Each row below is a small network's average activation on inputs in which a field has the value named, seen along a few directions.
Values that are neighbours, or in one group, have similar rows; names and order tell nothing.
In the rows, zero is written as 500.
Random noise pushes rows far along 9 fixed directions. That doesn't count. These rows show it; they differ only by the noise:
[376 472 458 563 575 203 542 352 430 294 522 521 692 464 490 531 383 377
 501 444]
[444 474 587 484 486 532 321 497 592 447 515 549 535 445 501 493 472 520
 531 424]
[490 501 602 452 485 544 404 470 628 548 472 523 536 501 490 610 459 430
 542 521]
[466 267 487 258 379 621 355 549 494 459 500 633 253 802 539 478 647 733
 525 524]
[591 586 687 456 544 470 585 522 426 668 429 442 423 262 481 362 544 519
 281 482]
[576 385 370 518 453 647 600 649 484 431 604 657 615 688 609 767 375 457
 702 429]
[481 567 481 420 655 475 418 401 598 494 430 609 530 473 445 381 335 372
 586 466]
[641 525 418 528 436 652 496 670 435 655 558 453 366 280 565 532 598 657
 463 413]
[257 587 714 600 511 289 235 330 533 378 425 350 580 268 336 463 542 474
 535 479]
[500 422 600 399 496 527 397 481 679 512 527 617 548 472 608 468 437 453
 353 452]
[475 476 261 338 540 497 400 366 650 589 434 546 360 610 497 579 484 427
 616 623]


Field K:
k9: [691 513 706 480 431 336 596 447 540 533 613 408 743 622 503 754 557 491
 256 577]
k1: [633 486 413 392 593 632 374 516 538 413 601 754 548 739 445 479 351 590
 775 325]
k5: [939 579 355 400 479 781 578 655 432 739 588 559 454 509 527 540 418 680
 550 439]
k7: [631 597 483 500 493 304 376 400 445 412 569 411 625 681 239 619 539 643
 732 548]
k6: [578 541 609 443 476 349 458 295 575 429 482 387 511 607 440 485 442 557
 503 486]
k4: [788 520 564 472 582 540 790 474 549 593 540 631 608 667 566 498 254 385
 366 461]
k8: [687 701 404 564 565 758 569 675 534 731 470 446 463 473 470 588 508 446
 574 607]
k2: [434 619 620 629 503 399 444 317 474 433 453 320 479 464 320 450 519 517
 608 497]
k3: [632 511 372 409 500 371 350 394 414 514 585 436 454 502 377 407 461 674
 539 469]
K is arranged as 3 separate groups.
List the group mates of k9, in the order listed.
Answer: k7, k8
List the group mates of k1, in the order listed.
Answer: k5, k3

Field D:
d8: [449 448 373 484 481 309 518 343 511 408 546 546 631 526 530 707 427 418
 583 482]
d9: [217 563 534 622 592 463 421 362 648 374 399 444 559 323 533 225 415 328
 473 481]
d4: [634 550 460 633 400 688 679 617 380 713 475 308 388 423 520 607 634 586
 492 583]
d7: [584 526 490 662 453 602 465 639 415 414 607 461 492 405 464 434 496 701
 587 301]
d6: [406 439 574 502 614 447 556 604 285 332 445 705 444 464 472 164 440 548
 495 344]
d5: [651 473 480 401 455 574 483 603 399 488 538 536 454 685 441 557 605 747
 553 456]
d1: [285 343 280 595 481 635 711 738 434 369 560 630 533 659 705 543 532 338
 550 557]
d3: [736 482 660 308 400 528 551 580 530 772 544 421 394 510 537 573 621 597
 193 636]
d2: [584 579 402 563 547 415 283 380 476 342 592 525 680 576 344 795 321 487
 916 381]
D is arranged as 3 separate groups.
List the group mates of d7, in the order listed.
Answer: d9, d4
List the group mates of d6, in the order listed.
Answer: d8, d2
